These are the activations of a small neural network, seen along a few directions. Each row is one input.
In each table, some parts of the input vary, and every possible input appears once, in random order.
Descriptions start from the smaller parts, as in this example, which fits no table here: one of 8 places around a ring, together with either a single point or one of 9 places around a ring or (one of 3 separate values, together with one of 6 places along a line).
Shared parts are said once, and a part with two or three values counts as separate values.
In the rows, zero is written as 128.

Other details of the inputs vary at random and push rows far along two fixed directions, the same in every table; ignore that.
To show where, the next rows are all for the same input, with only those details redrawn:
[ 95  74 104 159 177 153 180 183 160  87 156 142 106  82  88 108]
[171 229  69  80 105  24 106 133 105 154 229 150 108 166  78 125]
[107 155 214 124 166 147 138  37 128 162  94 120  59 149 175 130]
[170 227  70  81 106  26 107 133 106 154 228 150 108 165  79 125]
[ 87  62 114 166 184 167 185 179 164  85 144 139 103  77  94 107]

Rows:
R1: [104 164 220 119 129 151 134  59 106 145  81 145  76 154 196 108]
R2: [127  49  75 180 141 156 148 187 169 103  99  99 182  99 103 117]
R3: [ 96  75 109 140 162 170 180 210 126  79 141 171 122  86 112 115]
R4: [ 95  74 104 159 177 153 180 183 160  87 156 142 106  82  88 108]
R5: [175 195  46 102  93  28 101 115 115 180 188 107 160 168  57 150]
R6: [108 157 209 116 170 153 144  41 122 172  89 130  66 142 170 142]
R7: [183 187  45  97 106  39  93 109 115 177 193 118 156 173  56 155]
R8: [113  38  88 137 126 167 134 197 141  79 105 111 195  64 119 130]
R9: [ 93  73 109 148 157 165 173 208 132  69 148 161 114  92 116 102]
R10: [177 225  53 112 113  45  93 132 111 168 199 144 130 181  68 153]
R11: [104 171 222 120 149 141 150  47 139 177  84 117  75 143 169 115]
R12: [183 206  74  80  30  65  69 171  80 139 187 141 179 161 124 127]
R13: [122  45  91 133 115 168 134 196 152  80 101 106 190  71 117 111]
R14: [127 128 205 114 107 179  83  75  84 150  67 128 129 148 216 156]
R15: [116 132 227  90 104 160 107  68 105 129  81 134  89 145 219 144]
R16: [ 99 166 215 123 159 144 153  46 126 173  86 120  76 137 171 136]
R17: [168 234  72  88  92  17 110 132 113 155 220 156 115 158  72 109]
R18: [104 174 228 108 127 154 144  68 111 158  79 138  86 156 197 112]
R19: [178 208  84  55  31  38  85 159  91 119 205 169 143 151 118 123]
R20: [106  51 119 120 121 169 156 215 132  65 135 166 143  71 129 134]
R21: [106  74  87 195 178 162 158 181 168  91 138 126 122 106  78 124]
R22: [184 193  69  80  47  63  50 164  70 129 201 146 168 168 127 138]
R23: [113  51  85 175 153 148 170 168 178 117 116  94 154  92  62 113]
R24: [121  32  87 128 136 171 121 189 138  81 110 124 192  72 117 133]
R25: [189 193  54 111  89  25  92 107 124 165 189 111 151 171  52 128]
R26: [126  39  91 142 119 165 124 184 148  67 106 115 185  69 115 107]
R27: [173 213  88  49  40  38  95 171  82 128 205 164 154 147 120 148]
R28: [ 87  85 116 147 151 163 190 213 130  79 140 162 133  82 113 111]
R29: [105  80  92 203 165 154 161 181 173  93 127 130 126  99  73 108]
R30: [136 114 193  99 120 161  74  47 112 141  61  92 142 144 202 143]
R31: [109 168 193 158 157 148 128  47 133 179  69 105  91 162 159 153]
R32: [127 135 207 127  88 174  85  67  94 137  65 120 124 147 215 128]
R33: [187 190  40 108  83  36  80 135 108 165 169 112 189 173  98 153]
R34: [107  57 105 156 108 182 137 218 118  76 122 137 180  77 135 131]
R35: [139 119 169 140 147 153  96  41 127 172  55  97 142 165 184 162]
R36: [129  39  73 182 158 160 132 175 163  88 118 107 179 106 105 129]
R37: [116 170 202 156 149 147 127  49 145 182  65 101  88 167 158 133]
R38: [131 124 182 141 156 143 114  18 139 173  80  80 105 166 145 148]
R39: [139 117 192 159 138 157 100  29 137 161  35  84 129 161 191 135]
R40: [103  65 125 124 100 169 168 218 149  65 131 152 150  71 129 109]
What is each input in this table made of? -> one of 5 places around a ring, together with one of 8 places around a ring
The inputs of R2 and R39 match in every part but the place on the ring of 5. If R37 is changed in the same way as R2 into R39, which row does it become? -> R29
Change only the place on the ring of 5 in R26. List by row number the other rows that result. -> R8, R13, R24, R30

Rows:
R41: [124  84  92 121 128 122 152 171 149 100 166 134 139  90  80 113]
R42: [119 125 170 153 152 163 114  85 124 143  97 115 106 151 161 146]
R43: [150 213 152  79  87  72 114  87  94 173 140 135 114 172 151 139]
R44: [143 171 133  97 138 107 101  84  91 154 143 133 115 159 147 146]
R45: [131 150  90 146 108 110 142 188 135 119 151 138 148 120 103 102]
R46: [117 114  92 159 121 136 156 196 144 102 135 139 150 108  90 106]
R47: [121  94  86 132 147 140 140 185 130  94 169 142 132 103  99 138]
R48: [148 222 154  76  87  78 108  91  96 170 136 139 114 168 144 132]
R49: [126 114  85 163 131 132 133 199 137  88 163 148 137 113 105  99]
R50: [134  85  67 147 147 119 138 170 159 106 144 120 149 107  81 120]
R51: [ 91  53 182 171 176 200 152  91 166 121  58  87 109 105 149 127]
R52: [103  96 188 172 154 184 138  97 134 118  79 125  97 137 175 125]
R53: [ 84  75 193 182 155 200 173 116 151 120  50 116 114 112 166 122]
R54: [111 117  97 131 121 125 163 205 136 100 152 148 143  89 104 102]
R55: [142 116  78 140 113 100 137 163 147 103 162 125 141 120  87 106]
R56: [138 109  77 106 142  96 133 149 130 118 166 125 148 107  85 120]
R57: [ 83  72 191 182 155 209 168 111 152 132  51 114 116 107 156 127]
R58: [148 214 148  80  94  76 105  80  97 179 140 132 118 161 141 158]
R59: [148 168 149  80 121  89 104  70 119 161 140 110 115 152 134 141]
R60: [135 115  89 109 122  97 132 153 141 111 171 131 138 101  83 128]
R61: [163 197 134 102  98  71  85  58 118 172 136 107 114 170 129 141]
R62: [165 195 137 100  92  77  90  59 116 176 139 110 114 175 127 130]
R63: [ 81  70 183 148 183 203 173 104 138 131  58 115 122  96 164 136]
R64: [ 80  74 188 184 162 203 162 110 154 129  50 111 118 102 157 139]
R65: [150 172 129 129 137 110  93  84  99 159 132 126 123 171 142 142]
R66: [102 103 176 162 163 178 147  95 145 150  57 114 122 131 163 143]
R67: [131  95  74 162 153 136 132 183 139 101 153 143 145 119  97 132]
R68: [124 155 158 106 112 125 137 104 115 158 119 132 117 135 141 139]
R69: [103  88 193 127 147 161 152  80 147 120  86 116 100 114 164 118]
R70: [159  71  97  89  59 141  82 193  97  83 119 127 213  94 156 138]
R71: [129 158 145 134 125 126 122 104 126 165 108 111 131 154 137 146]
R72: [122  96  97 120 127 120 149 177 151  87 161 140 137  92  85 100]
R73: [149 193 149 124 108 104  91  91 103 147 134 138 107 177 147 125]
R74: [152  78  81 115  54 145  72 186 109  84 113 120 225 113 153 134]
R75: [152 132  76  93 128  77 123 146 134 124 175 134 144 122  88 131]
R76: [119 107  91 129 131 132 139 196 129  82 167 159 126 105  98 112]
R77: [120  98 101 125 130 124 151 176 153  91 158 135 135  86 102  91]
R78: [129 153 149 111 129 124 109  97 108 137 135 138 102 140 148 151]
R79: [105 104 139 129 146 156 158 145 136 128 115 123 132 105 127 143]
R80: [ 93  92 177 169 173 189 151  91 139 148  52 107 127 124 161 135]
R81: [140 107  60 138 141 102 127 156 139 119 154 114 153 116  77 115]
R82: [128 133  89 120 122 111 127 190 121  97 177 157 125 115 111 105]
R83: [158 210 139  74 110  78 108  79 100 182 135 134 125 170 147 159]
R84: [132 150 147 108 120 126 114 102 107 142 141 141 101 145 145 139]
R85: [141 145  86 109 111  91 122 170 111 107 186 157 124 136 109 126]
R86: [137 149 142 105 144 125 112  95 109 141 129 139 108 149 153 152]
R87: [135 154 144 143 128 126 101  97 115 143 125 129 111 153 142 146]
R88: [141 127  82 148 119 118 120 171 127 114 170 147 136 133  93 125]
R89: [140 153 147 126 115 118 117  89 136 137 114 114 113 146 131 110]
R90: [121 131 176 144 133 150 130  80 146 133  89 106 105 129 162 100]
What is each input in this table made of? -> one of 2 separate values, together with either a single point or (one of 3 separate values, together with one of 8 places along a line)
The inputs of R53 and R43 match in every part but the choice among 2 separate values. If R57 is changed in the same way as R53 into R43, which row does it become? -> R68
The inputs of R86 and R67 match in every part but the choice among 2 separate values. If R77 is changed in the same way as R86 into R67, which row does it become? -> R90
Change only the choice among 2 separate values in R50. List by row number the other rows that result. -> R75
Change only the choice among 3 separate values in R54. List by row number the other rows that result. -> R77, R82

Rows:
R91: [133 182 145  93 124  91 134 108 117 145 152 141  90 150 130 116]
R92: [119 177 181 149 135 147 113  86 108 153 101 134 100 161 170 130]
R93: [187 211  73  92  50  38  88 139 117 164 167 124 172 162  96 112]
R94: [140  86  52 112 141 105 130 175 134 101 175 132 157  90  75 129]
R95: [112 132 201 150 159 163 124  34 141 180  59  86 101 156 165 146]
R96: [124 162 202 102 154 119 134  31 130 166 101 123  73 155 163 137]
R97: [ 84  50 126 207 181 187 185 158 176  98 105 124 113  90  98 120]
R98: [148  92  53 149 119 121 120 195 136  96 157 126 180 120  92 126]
R99: [120 119  79 119 128 123 148 206 126  90 190 167 131 102  89 110]
R100: [185 197  56 102  98  46  76 116  95 164 181 124 159 183  84 147]
R101: [ 97  88 127 177 139 176 154 186 132  96 103 143 144 106 144 123]
R102: [133  99  61 112 148 101 150 179 154 106 178 124 147  88  66 125]
R103: [183 183  76  59  74  41  71 125  97 141 198 129 155 154 112 139]
R104: [121 135 199 144 130 178 101  68 113 146  51 118 115 159 204 153]
R105: [136 146 181  91 106 138  93  83 100 143 106 132 111 143 180 150]
R106: [115 152 213  99 113 154 124  69  95 150  90 136  97 147 203 141]
R107: [ 87  31 146 141 131 183 175 166 168  73  88 110 150  53 121  98]
R108: [ 80  65 133 205 173 193 185 179 164  92 102 129 108  87 113 103]
What is each input in this table made of? -> one of 2 separate values, together with either a single point or one of 8 places around a ring
The inputs of R98 and R103 match in every part but the choice among 2 separate values. If R101 is changed in the same way as R98 into R103, which row does it become? -> R106
Change only the choice among 2 separate values in R95. List by row number the other rows that result. -> R102

Rows:
R109: [120 120 108 123 109 129 146 190 124  98 156 155 137 104 117 116]
R110: [126 114 178 152 140 165 106  62 131 148  61  98 127 147 174 140]
R111: [142 152 154 129 137 115 105  54 131 166 106 101 112 164 140 140]
R112: [ 95  89 129 158 164 155 174 153 159 103 130 132 103  94 101 107]
R113: [158 177 156 103  85 110  77  78 101 161 105 113 140 168 169 139]
R114: [114 107 105 159 168 134 160 144 152 128 133 126 123 115  90 124]
R115: [105  68 121 165 129 178 149 190 137  83 110 137 149  94 133 112]
R116: [157 172 155 102  92 113  74  74 100 157 108 116 137 169 171 143]
R117: [139 130 173  80 113 125 102  66 116 139 104 113 124 132 171 133]
R118: [128  97  99 158 143 129 139 140 156 121 127 109 139 119  93 122]
R119: [131 165 176 113 109 136 104  86  97 155  94 130 122 159 181 143]
R120: [ 94  25 118 191 169 202 160 167 164  94  76 110 158  81 119 131]
R121: [155 171 153  99  97 115  77  75  96 161 110 116 137 168 171 150]
R122: [138 159 162 130 134 116 114  49 133 178  95  96 115 163 143 142]
R123: [ 99  99 131 143 157 156 164 171 137  97 142 152 104 100 124 119]
R124: [166 151  64  61  84  59 104 160 110 124 190 136 166 122  90 133]
R125: [106  92 131 139 122 160 153 182 133  86 131 151 127  94 131 109]
R126: [136 140  82 146 139  99 141 150 145 130 161 127 128 131  78 114]
R127: [162 192  53 118 115  48 123 151 127 152 198 134 139 154  61 123]
R128: [116 169 180 121 145 123 141  66 129 163 113 122  83 147 144 128]
R129: [ 63  39 160 175 187 214 201 180 161  77  95 146 103  66 133 113]
R130: [117 167 178 118 152 123 139  65 126 164 115 126  80 147 142 135]
R131: [122  79 101 143 123 156 130 177 134 102 117 126 167 101 120 133]
R132: [117 119 179 146 161 153 131  51 142 165  72  96 109 145 151 146]
R133: [128 152 177 119 116 146 103  86  98 146  96 129 117 156 186 142]
R134: [152 168  74  92  90  79 114 187 100 111 203 167 137 132 102 127]
R135: [120  73 118 108 122 140 142 156 141 100 125 121 154  85 122 120]
R136: [133 155 172 120 109 139  99  90 101 141 101 130 120 157 180 134]
R137: [153 169  77  94  85  77 111 184 103 108 201 166 138 133 103 120]
R138: [ 70  43 154 174 179 206 188 179 160  71 106 147 101  72 133 105]
R139: [122  71 101 173 137 159 134 162 152 104 103 111 161 105 113 122]
R140: [122 119 178 152 135 162 115  67 134 157  56  95 132 144 172 142]
R141: [123 180 181 110 122 122 128  86 114 148 120 140  85 153 164 122]
R142: [162 182  52 118 127  54 117 150 123 147 203 137 132 153  64 129]
R143: [145 170  72 110 130  68 132 158 124 131 205 148 114 133  72 124]
R144: [166 145  71  72  80  65 103 160 117 116 184 132 164 120  96 121]
R145: [148 115  66 143 123 113 111 163 130 119 148 121 167 128  96 137]
R146: [125 172 172 116 144 114 126  64 124 158 127 127  78 153 142 127]
R147: [113  92 114 151 120 158 143 186 130  98 121 138 153 103 129 120]
R148: [159 174  57 124 125  61 118 150 129 140 196 136 132 149  66 121]
R149: [134 142 162 132 149 128 113  51 130 168  98 100 109 159 146 147]
R150: [146 190  81 100 101  67 133 177 114 126 200 160 126 137  91 118]
R151: [111  44 120 117 142 164 147 160 144  84 121 123 148  74 126 124]
R152: [123  82 105 147 116 154 130 177 137 103 115 122 169 102 123 126]
R153: [102 128 209 119 133 173 138  89 114 135  80 138  95 128 189 135]
What is each input in this table made of? -> one of 5 places around a ring, together with either a single point or one of 8 places around a ring
The inputs of R122 and R118 match in every part but the place on the ring of 5. If R109 is changed in the same way as R122 into R118, which row does it become? -> R125
Start at R148 and move only the place on the ring of 8, one step at a time. The first step leads to R146. Which rows follow, in order? -> R138, R137, R136, R116, R110, R111
Which other rows agree with R119 in the place on the ring of 5? List them by row number. -> R114, R120, R124, R129, R130, R131, R132, R153
Which other rows agree with R151 in the place on the ring of 5? List them by row number. -> R121, R123, R133, R134, R142, R143, R145, R149
